Each row below holds a small network's activations on one input, seen along a few directions.
In each table, some parts of the input vary, and every possible input appears once, in random order.
A made-up example of a description, with smaller parts first: one of 2 separate values, together with either a single point or one of 9 places around a ring or (one of 5 places around a ring, together with one of 6 places along a line).
Shared parts are said once, and a part with two or three values counts as separate values.

Other details of the inputs vary at random and push rows far along two fixed directions, the same in every table; ignore that.

Table:
r1: [  4  14  11 -16 -42  -7  -2   2  11  -9  -4]
r2: [  5  15  -1 -22 -38   6  -1   1   7 -11  -2]
r3: [ -1  -4   6  30  21   0 -14  21  -4 -15   2]
r4: [  7  -3  -8 -13  27  -5  15  -8  -3  35  16]
r5: [-15   4   8 -18  19  11  24 -19   2  24  12]
r6: [-11 -17  14  13  12  -3  -1   3 -10 -29 -13]
r7: [ 23   9  -9  -6 -34  -4  -2  21  13   8   5]
r8: [-12  -1   1 -20  20  13  22 -18   1  23   7]
r9: [ 29  14 -21  -3 -33  -6  -5   2  11  -5  -2]
r10: [  6  -2   7  33  20   4  -8  17  -7 -14  -7]
r11: [  7  -4  -5  28  16 -12  -6  12 -20 -14 -13]
r12: [-13   1  13 -18  20   8  24 -19   2  22  11]
r13: [  9  -8 -15  -8  26   1  17 -16   6  27  22]
r14: [ 17  16  -7  -8 -31  -5  -9  20  16   5  11]
r15: [  9  -3  -6  32  19  -1 -13   2  -7 -24  -5]
r16: [-18 -17   1  15  12   2  -6   5 -11 -22 -18]
r17: [ -9  -4   2 -25  22  15  23 -19   3  21   7]
r18: [  3  13   6 -16 -46  -9  -4   0  13  -4  -6]
r19: [ -4  21  -1 -13 -41   0   0   3   6  -2  -3]
r20: [ 22  18 -16 -10 -27  -4 -18   2  17  -4  10]
r21: [  0  10 -10 -18 -41   1  -8   5  10  -2 -13]
r22: [  5 -10   2  41  15  -3  -3  24 -12 -21 -12]
r23: [ 21   6 -10  -9 -36  -5 -20   9   8   6  12]
r24: [ -9  -9   4 -25  22  10  17 -19   7  25   3]
r25: [-19  -9  10  21   6  -5  -2   3 -13 -23 -13]
r26: [  3  -1 -13  -9  29   0  11 -16  10  24  27]
r27: [  4   8  -1 -14  33   1   3 -11   2  32  19]
r28: [-19 -14   6  18  11  -5  -5   4 -10 -20 -17]
r29: [  1   5  -6 -14  29  -5   8  -8   0  33  22]
r30: [  7  12   4 -23 -37   4  -1   1   8 -13  -2]
r31: [ -5  19  -5 -10 -45  -3  -3   3   6  -1  -7]
r32: [-11 -14  10 -17  23   4  13 -16   7  17   0]
r33: [-26  -9  -1  24   9  -3  -5   5 -12 -15 -17]
r34: [ 27  -1 -12  -8 -39  -4 -13   9   5   9   6]
r35: [ -7  -4  17 -24  21   9  23 -21   7  18  14]
r36: [-24 -14   2  27  12  -3  -8   7 -14 -26 -20]
r37: [-22  -7   5  22   5  -3  -2   4 -14 -22 -12]
r38: [-12   6   4 -21  12  14  21 -17   3  20  12]
r39: [-20 -18  12  26   9 -11  -9   7  -9 -28 -20]
r40: [ 10 -11   4  32  14   4 -19   5 -15 -14  -6]
r41: [ 28  15  -8 -10 -50  -1 -31  11  12  -1   6]
r42: [-11 -15   9  13  13   1   0   4 -13 -29 -14]
r43: [  7   2   1  27  20  -6 -16   9 -17 -16 -11]
r44: [ 15  -9  -3  -4  23   9  13 -15  -2  35  13]
Description of these inputs: either (one of 4 separate values, together with one of 5 places around a ring) or (one of 4 places along a line, together with one of 6 places around a ring).
- A walk changes only the place on the ring of 6. It starts at r37 and steps to r5. List the rest of the walk in order. => r2, r17, r16, r36

Table:
r45: [  6  19  -2 -16 -29   2   4  -3  10   7  -5]
r46: [ 18   8  -7 -18  -3   9  -1  -5  14  20  12]
r47: [-16  -1   2  10   7   0  -4  -1  -8  -8   0]
r48: [-10 -11  -2  12   1  -8  -2   6  -5  -7  -9]
r49: [-17  -5  -1  -4  26   1   9 -12  -3  12   9]
r50: [  4   3  -6  21  -5  -7 -22  16  -7 -15 -10]
r51: [ 20  16 -14 -10 -26  -4   0   6   9  12  11]
r52: [-12  -5  -3  -2  26   2  16 -15  -3  13  -1]
r53: [ -7  -1   6  16 -12  -8  -7  21  -7 -20 -13]
r54: [  4   7  -8 -20 -31  -3  -1   3   9  13  -2]
r55: [ 14  15 -12 -13 -13   4  -4   2  13  18   7]
r56: [ -8  -6   2  18 -16  -4 -11  15 -10 -18 -13]
r57: [-15   3   7  -2  22   1  10  -3  -1   7   8]
r58: [ 14  14   1  -8 -45   0  -9   6   8 -18 -13]
r59: [-13  -3  -4   9   3  -9  -6   1  -3 -13  -3]
r60: [ -2  -8  -1   7   3  -2  -1  -3  -5 -18 -12]
r61: [10 -8  0 15 12 -5 -5  4 -8 -5  4]
r62: [ 2 -3 -3  7 27 -3  8 -5 -6 20 12]
r63: [-10  -3  -4  -4  17   4  12 -10  -5   9  -3]
r64: [ 11  -2  -2  18  -4  -4 -23  13  -6 -21  -9]
r65: [ 10   5  -4  12  -9 -11 -15  11  -4  -5  -4]
r66: [-14   3   6   3  12   1   4  -5   0   4   6]
r67: [ 11  -6   3  15   8  -6 -13   6  -7  -9  -2]
r68: [-10 -10   2  -6  28   1   9 -16   2   7  10]
r69: [ -5 -16   3  -3  17   0   8  -8   1   9   2]
r70: [  2   8   2 -25 -10   7   3 -13  10  14  12]
r71: [ 10   6  -5 -14 -28   1  -4  -1   4  -9  -9]
r72: [11 -6 -3  4 20  2  8 -4 -2 10 15]
r73: [ -5   1   5   9 -17  -4  -5  11   0  -7  -8]
r74: [ -7  -3  10  10   3   0  -6   1  -2 -17   0]
r75: [ -5 -10  13   1  14   6   8  -5   1   9   3]
r76: [ -2  10   2   4 -13  -2   0  10  -3 -15 -12]
r77: [ -6 -14   8   9   3   3  -2   3  -8  -8  -5]
r78: [ 13  12 -14 -11  -7   5   7  -1  12  22  13]
r79: [  3   5  -3 -26 -10   3   3 -12  11  12  10]
r80: [ 11  14   4 -24 -16   5  10  -4  11   6  -1]
r81: [  7   5   8 -24 -10   4  10  -1  12  17   6]
r82: [ -5  -6   6  -2  17  10  10 -13  -6   3  -1]
r83: [ -6 -16   4  -4  19   4   8  -7  -3  10   3]
r84: [ -5   0  10   5   2  -2  -4   6  -2 -19   0]
r85: [ 10  -6  -5  18   7   2  -6   8  -2 -13   2]
r86: [-11  -1   1  11   7   3   3  -2 -11  -7  -9]
- What do these inputs look like to the network? => one of 2 separate values, together with either one of 6 places around a ring or (one of 3 separate values, together with one of 5 places along a line)
- Changing only the choice among 2 separate values turns r46 into r55. The same change can be made to r85. Which row results? => r78
- Changing only the choice among 2 separate values turns r72 into r51. The same change can be made to r75. Which row results? => r73
- Which other rows does r71 become when the choice among 2 separate values takes its other values? List them by row number. => r63

Table:
r87: [ 13  -8  13   8  -1   8  -7   4  -3 -37  -8]
r88: [-11  -8  11  40  48   0   4   7 -14  -4   0]
r89: [ 28   4   9 -35 -39   7  -4  -6  21   1   8]
r90: [-22 -13   7  17  -1 -12   2  12  -9 -27 -11]
r91: [ -4   7   3  14 -25 -11 -17  10 -12 -39 -28]
r92: [ 18  29  -9 -23 -24   1  -5  -3  14  18  20]
r93: [-10   4   1 -28 -18   7  12 -11  10  23   7]
r94: [ -2  19  -4 -31 -36   9  10  -9  13  14   3]
r95: [ 19   4  -6 -20  -9   3   8   4   8  34   7]
r96: [ -1   2   2 -12  27   2   6 -12   3  33  29]
r97: [-26 -22  14  19  43  -5   2  -7 -21 -11 -13]
r98: [ 21  20  -1 -18 -37  -4  -6  10  21  22   8]
r99: [ -5 -17   2  34  47   4   8  10 -23  -4  -6]
r100: [-26  -4   8 -14  47   8  41 -24   1  29  14]
r101: [-12  -5   3  14 -29  -5 -23  16  -5 -33 -24]
r102: [ 13   2 -17  11 -30 -15 -31  19   3 -29  -6]
r103: [  2 -12  -9  -2  53  10  26 -28  -3  40  17]
r104: [ 18  -3 -14 -14  -8  -1   4 -10   8  27   9]
r105: [  2  -3 -14  26  11  -8 -18  10  -8 -28  -5]
r106: [-12   3   1  13 -19   1 -14   9  -5 -29 -22]
- What do these inputs look like to the network? => one of 2 separate values, together with either a single point or one of 4 places along a line or one of 5 places around a ring
- Changing only the choice among 2 separate values turns r94 into r93. The same change can be made to r106. Which row results? => r101
- Which other rows does r88 become when the choice among 2 separate values takes its other values? List them by row number. => r98

Table:
r107: [ 9 -5 10  9 31 -3  7 -7 -3 -4  4]
r108: [ -5 -15   6 -30   1  11  10 -19  12  24  12]
r109: [-12   4 -11 -27  12   0  10 -19  14  26   6]
r110: [ -4 -15  -5  39  23  -7  -6   7 -23  -4 -19]
r111: [  8 -21   3  -7   3   5  -6  -4   6   8  11]
r112: [ 30   4  -4 -11 -47   5  -9  15  14   6 -14]
r113: [-18  -5  -2  11  24   5  10 -16 -13  -5   1]
r114: [ 12  15   6 -15 -33  -6  -2  -1  10 -16  -9]
r115: [10  5 -2 -7 24  3  7 -2  1  4  7]
r116: [  6   0  12   6  22   7  13 -11   1  15  17]
r117: [  1  13 -11  27 -23  -6 -20  22   2 -21  -2]
r118: [ -6   3   4   5   5  -1  -1   8  -6 -27 -12]
r119: [ -2 -15  -3  32  32   7  -5   7 -22 -33  -2]
r120: [ -2   2  -5  11 -21   4 -11  11 -12 -44 -14]
r121: [ 10 -11   2 -11  23  18  14 -14  10  16  18]
r122: [ -1  -5   9 -30  19   2  18 -29   8  23   8]
r123: [ -4 -13  10  17   0   2   2   1 -15  -9 -25]
r124: [ 12   8 -19   2 -29 -15 -26  14   9 -18  -9]
r125: [-24  -3  19  21  27   1  -3  16 -22 -20  -5]
r126: [  0  -2 -14   4  17   4   5  -1   1  30  -3]
r127: [-11  -2  22  15 -15  -3 -14  25  -2 -28 -11]
r128: [-19   8   4   3  18   2  17 -15  -2  16  11]
r129: [ -6  11  -1   4  -4  -9   2  -2  -1 -13 -10]
r130: [  0  22 -12 -12 -36  -7  -9   9  16 -11 -11]
r131: [-31  -3   2  28  27   2   4   2  -7  -8   0]
r132: [  0 -16  -2  14  40  -3  -4   1 -14 -15  -2]
r133: [  8  27  -6 -19 -22  -4  -8  10  16  28  15]
r134: [  5  21   3 -14   2  -5   4  -3   5  34  19]
r135: [ -8   8  23 -10   6   2   8  -4  -2  13   7]
r136: [-18  -1 -10  -4  21  13  12 -16   2  11   8]
r137: [  0 -19   8  18  50  11  12 -16 -15  -3  11]
r138: [13 16 -3 -5 -9  8  1  5  4  5 12]
r139: [ 10 -12 -18  17 -35 -25   9  34  -7 -15  -5]
r140: [ -6 -23  -1   7  44   7   2 -10 -16   9  13]
r141: [ 17  14  14   9 -32 -10 -21  22  -2 -18  -2]
r142: [ -7   0   0  44  11  -9 -12  12 -16 -25  -1]
r143: [  2   1  -3  26  17 -12  -6   6  -9 -21  -6]
r144: [  1   7   9  10  13   0  -8  18 -10  -4   6]
r145: [  3  18 -17 -28 -40   2   2  -1  17  30 -12]
r146: [ 6  2 17 -7  9  5  1  8 10 18 15]
r147: [ 20  -6   2  22 -24  -4 -15  15 -11 -17 -24]
r148: [  9  -1   8  17 -11   6  -8  15   7 -16   4]
r149: [  6  -2   2 -18 -40  -3 -11  -7   2  -7  -3]
r150: [-18 -12  -2  25  11 -17 -13   1 -17 -33 -19]
r151: [ 17   4   5 -29  15   9  18 -12  25  30  18]
r152: [ -7  -9 -13  37  14   2 -16  11 -13 -30  -4]
r153: [ 14  20 -16   0 -26  -9 -15  14  15 -11  -5]
r154: [ -5  -7  -5   3 -28  -3 -21  11 -12 -31 -13]
r155: [  3  -4   5 -37  -4   4  10 -15  21  17   4]
r156: [ 20  20  -3 -29 -58   5  -2  -7  13 -10  -1]
r157: [ -1  -9  -9  -8  20  -3   3 -20  -2  30  18]
r158: [ -9 -18  11   0  18  13  15  -4  -1  16 -13]
r159: [ 12 -13   3 -12  15   2   1  -6  12   8   6]
r160: [-16 -16  17   2  47   8  20 -10   3   1   1]
r161: [ 24   1  -3 -27 -29   0  -6 -13   9  18  13]
r162: [-11  18   7   5 -23 -13 -11  13  -5  -9  -5]
r163: [-17  -9  19  32  18   2   3   0 -16 -26  -5]
r164: [ -8   0  -8 -26  -8  -3   5 -23   3  27  10]
r165: [-12  -3  -3   4   7  -1   9  -7 -10  18 -16]
r166: [-15  -1 -13 -32   3   4   8 -22  12  39  16]
r167: [  0   9  10 -11 -27  10   5   2  18   0   4]
r168: [-17  17   2  -8  -9  -4  -3   8   5  14   4]
r169: [  5  -1   2   0 -37   6 -10   8   7 -34 -10]
r170: [ -1  20   1 -17 -20  10   8   0   7   4   6]
r171: [ 13  18  -9 -41 -38  -3  -3  -4  15   1  -4]
r172: [-16 -15   4  15  30  10  10   2 -21  -1 -20]
r173: [ 29   6  -4 -12 -37 -12 -17   3   8 -15  -6]
r174: [-21 -24  -5   5  20 -12  42   6 -10  16   6]
r175: [ -6 -15 -15  37 -13 -15 -35  21 -13 -36 -11]
r176: [  3   0  -9  -1  28   8  13 -21  -3  20  18]
r177: [ 20  15 -15 -30 -14 -10   1 -15  16  26  10]
r178: [ 9 -3 -5 -9 24 14 15 -6 -5 33 -1]
- Changing only one part turns r136 into r152. The same change can be made to r162. Which row results? => r134
- Changing only one part turns r107 into r114. The same change can be made to r110. Which row results? => r165
- What do these inputs look like to the network? => one of 2 separate values, together with either a single point or (one of 5 places along a line, together with either a single point or one of 6 places along a line)
- Which other rows does r151 become when the place on the line of 6 takes its other values? List them by row number. => r111, r121, r146, r148, r159
